Each row below holds a small network's activations on one input, seen along a few directions.
Each table varies a few parts of the input and shows all the possible inputs, shuffled.
A made-up example of a description, with smaller parts first: values(3) and (point or ring(9) or (ring(5) and line(6))).
Shared parts are said once, and a part with two or three values counts as separate values.

Other details of the inputs vary at random and push rows far along two fixed directions, the same in every table; ignore that.

Table:
row 1: [ 0 -4 -3  7 -2 -2  0  1  0 -2 -3 -4]
row 2: [ 1  0  0  8 -1 -2 -2  1  4 -4 -1 -2]
row 3: [ 1  0 -2  0 -2 -1  2 -1  1 -6  0  6]
row 4: [ 4 -6  0 -7  0  1  2 -5  0 -2 -2 10]
row 5: [-1  2 -1  7 -2 -3 -3  1  1 -6 -2 -2]
row 6: [ 3 -6  2 -7  2  0  1 -6  1 -2 -1 10]
row 7: [-2  1 -2  8 -2 -4 -3  2  1 -5 -4 -5]
row 8: [-1 -5  0  7  1 -3 -1  0  0 -2 -3 -4]
row 9: [-1  2  2  5 -1  0  0  0  2 -5  0  3]
row 10: [-1  1 -2  8 -2 -1 -1  0  2 -4 -1 -1]
row 11: [-77  18   5 -17  24   1 -11 -53 -28  17  35  -5]
row 12: [ 2 -4 -1  4 -2  1 -2 -1  1 -1  0  1]
row 13: [-2 -2 -1  9  0 -3 -3  1  3 -2 -3 -4]
row 14: [-1  2 -1  6 -3  1  1  1  2 -5 -1  3]
row 15: [-21  40   9 -43   3   3   9   5 -11  35  30 -33]
row 16: [ 3 -3  3  1  0  1  0 -1  0 -1 -1  8]
row 17: [  1  -5  -7   1  23   9  -7   1   0   4 -12   0]
row 18: [ 1 -1  2  3  0  0  1  0  0 -5  0  3]
row 19: [ 0 -3  3  2  0  1 -1 -1  0 -3  1  6]
row 20: [-2  1 -5  9 -4 -4 -2  2  0 -5 -5 -4]
row 21: [ 2 -2 -1 -3 -2 -1  1 -3  0 -2  0 11]
row 22: [ 0  3 -2  2 -3 -2  1  0  3 -6 -1  6]
row 23: [ 2 -2  2 -3  0 -1  0 -3  1 -2  0 10]
row 24: [-1  4  1  5 -3 -2 -1  2  1 -8 -2  2]
row 25: [ 1 -7  1  4  1 -2 -2 -1  0  2 -3  0]
row 26: [ 1 -2  1 -2  0 -1 -1 -2  2 -4  1  8]
row 27: [-1  5 -2  6 -5 -1  0  2  0 -8 -2  3]
row 28: [ -5  -4  -9   1  23  10  -8  -2  -2   5 -11   1]
row 29: [  3 -11   1   1   3  -1  -1  -4   0   2  -4  -1]
row 30: [ 4 -5  2  3  0 -1 -1 -1  1  0 -1  3]
row 31: [ 5 -9  0  0  0  2  1 -3  0  0 -2  3]
row 32: [ 1 -6 -2  5 -1 -1 -2 -1 -1  2 -3  0]
row 33: [ 1 -2 -2  6 -2  0  0  0  1 -4 -1 -1]
row 34: [ -4  30   8 -49  -1   6  13  16 -12  47  23 -44]
row 35: [ 6 -8  4 -3  1  2  2 -2  0 -1 -2  7]
row 36: [ 65  20   5 -33 -26   6  24  62  14  23  -4 -23]
row 37: [ 1 -3  1  6  1 -1  0  0  1 -4  0 -1]
row 38: [-1  3 -4  8 -4 -2 -2  1  1 -6 -2 -2]
row 39: [ 0  0  0  4 -2  1  2  0  0 -5  0  4]
row 40: [ 2 -4 -1  4 -1  0 -1 -2 -1  0 -1  3]
row 41: [ 0  5 -3  2 -5 -3  0  1  1 -8 -2  5]
row 42: [ 0  5 -1  2 -3 -4 -1  1  2 -8 -2  5]
row 43: [ 4 -9  2 -1  3  1  0 -4  1  0 -1  2]
row 44: [ 4 -7  1 -3  0  3  2 -3 -1 -1 -2  8]
row 45: [ 1 -3  0  2 -2  2  0  0  0 -3  1  6]
row 46: [ 0 -6 -2  6 -2 -1 -2  0  0  0 -2 -2]
row 47: [ 2 -5  1  4  0  0 -2 -1  1 -2  1  1]
row 48: [ 0  0  1  0  0 -2  1 -2  1 -6  0  6]
row 49: [-2 -1 -3  9 -2 -2 -2  1  2 -2 -3 -4]
row 50: [ 2 -7  0  6  0 -2 -3  1  1  0 -2 -2]
Description of these inputs: values(2) and (point or (line(4) and line(6))).
The inputs of row 31 and row 43 match in every part but the values(2) part. If row 21 is changed in the same way as row 31 into row 43, which row does it become?
> row 23
The inputs of row 49 and row 13 match in every part but the values(2) part. If row 14 is changed in the same way as row 49 into row 13, which row does it become?
> row 9
Change only the line(6) part in row 8. List by row number the other rows that result.
> row 7, row 13, row 25, row 29, row 50
Change only the values(2) part in row 18. List by row number the other rows that result.
> row 39
Change only the values(2) part in row 8. List by row number the other rows that result.
> row 1

Table:
row 51: [-33  20   2 -26  21  -1  -4 -15 -13  22  16 -21]
row 52: [ 65  16   9 -24  -4  14  17  68  16  29 -13 -33]
row 53: [ 57 -22 -22  53 -34  -6   3  35  26 -44 -44  29]
row 54: [ 69   4  12 -30 -24  12  25  60  11  32  -2 -29]
row 55: [ 71 -32  -6  21 -20  -3   6  30  29 -37 -42  46]
row 56: [ 69 -34   3  33 -18  -4   5  32  32 -40 -34  39]
row 57: [-52  -1   2 -10  27   8 -11 -36 -23  25  20 -15]
row 58: [-34  25  -8   4 -12  -8  -3  -6 -12  11  17 -31]
row 59: [-31 -29  -6  83  -7 -22 -23 -40  11 -80 -17  55]
row 60: [ 83 -14  -3   0  -7  16  12  63  24  -1 -37   6]
row 61: [-54   5   1 -12  21  -7 -12 -39 -20  17  20 -17]
row 62: [-20   6  15 -14  11   4  -1 -11 -10  20  23 -19]
row 63: [-31  10   2 -28  24  16  -2 -17 -20  33  18 -12]
row 64: [-31  12   7 -31   0  -4   3 -23 -17  25  26 -14]
row 65: [-19   6  11 -25  -2   0   5 -16 -11  19  26  -7]
row 66: [-33  15  16 -23   5  -3   1 -20 -12  20  33 -15]
row 67: [-22   1  -4 -17  17   6  -2 -13 -13  28   7 -25]
row 68: [-23   5   0 -12  20   3  -5 -10  -9  24   8 -30]
row 69: [ 59  31   7 -16 -56  -7  30  66  14  11   4 -36]
row 70: [-31 -38 -18  92  -4 -21 -30 -39   8 -65 -24  37]
row 71: [-17 -57 -22  52  25   2 -24 -48   3 -43 -36  57]
row 72: [ 61  45   6 -25 -43  -1  30  74  18   6   0 -25]
row 73: [-29 -34 -15  72 -13 -17 -17 -48   5 -74 -18  67]
row 74: [-51   5  -7 -26  22   3  -7 -42 -24  19  17   1]
row 75: [-29  16   4 -39   4   1   5 -24 -18  23  24  -1]
row 76: [ 66 -38 -11  40   0   2  -3  35  30 -31 -52  21]
row 77: [-18 -60 -19  55  11 -12 -23 -51   1 -45 -31  51]
row 78: [ 71  21  11 -44 -22  10  28  64  17  22  -1 -10]
row 79: [-52  10  -7 -19  40  10 -13 -35 -18  17  12  -7]
row 80: [ 58 -15 -20  53 -26  -5  -1  41  30 -49 -46  28]
row 81: [ 66   8  10 -21 -12  11  17  67  14  33 -10 -40]
row 82: [ 70  18  -3 -43 -14   9  23  64  14  26 -17 -21]
row 83: [-32  19  15 -22  23   7  -3 -15 -12  20  27 -16]
row 84: [-53   8  10 -15  11 -10  -8 -42 -17  12  29  -8]
row 85: [-16  11   8 -33   2   6   8 -15 -12  19  23   5]
row 86: [-33  38  -2   4  -1  -7  -6   4  -6   5  17 -31]
row 87: [-29  11   8 -32  16  13   2 -20 -19  27  26  -6]
row 88: [-31 -36  -6  86 -15 -26 -22 -44   9 -76 -14  48]
row 89: [-30  19  10 -32  24  13  -1 -16 -14  22  25  -7]
row 90: [-32  23  11 -29  10  -4  -1 -18 -12  17  25 -12]
The inputs of row 51 and row 74 match in every part but one. If row 86 is changed in the same way as row 51 into row 74, which row does it become?
> row 53
Describe the family of inputs behind these rows.
> ring(5) and (values(2) or ring(6))
Which other rows agree with row 88 in the ring(5) part? List them by row number.
> row 61, row 62, row 66, row 68, row 70, row 81, row 84
Change only the values(2) part in row 69. List by row number the other rows that result.
> row 58

Table:
row 91: [-26 -20  -8  32  11  -5 -15 -30  -2 -23  -9  17]
row 92: [ -8 -16 -11  34   4  -3 -12 -13   5 -30 -16  24]
row 93: [-62  58   8 -50  19   6   1 -13 -27  48  47 -51]
row 94: [-39 -18  -2  27   5  -8 -13 -44  -8 -23   6  24]
row 95: [-27  46  13 -52   1   3  10   8 -19  53  40 -57]
row 96: [-10 -40  -6   5  33   9 -13 -35  -5  -6 -14  35]
row 97: [ 92 -11   5 -36  -5  20  23  65  19  30 -26  -9]
row 98: [ -8 -11  -5  29   1  -6  -9 -13   4 -31 -10  26]
row 99: [ -4 -16  -4  25  -6  -8  -6 -17   5 -29  -8  30]
row 100: [-57  50  16 -56   7   2   8 -17 -28  51  55 -51]
row 101: [-31  -9  -6  26   7  -6 -13 -32  -3 -29  -3  28]
row 102: [ 78   3   1  -5 -27   3  19  70  23   9 -24 -24]
row 103: [ 12 -28  -6  34  -8  -7  -7  -5   9 -25 -19  19]
row 104: [ 90  10   6 -13 -41   1  27  77  27   4 -19 -12]
Describe the family of inputs behind these rows.
> values(2) and (point or ring(6))
The inputs of row 95 and row 103 match in every part but the values(2) part. If row 93 is changed in the same way as row 95 into row 103, which row does it become?
> row 92
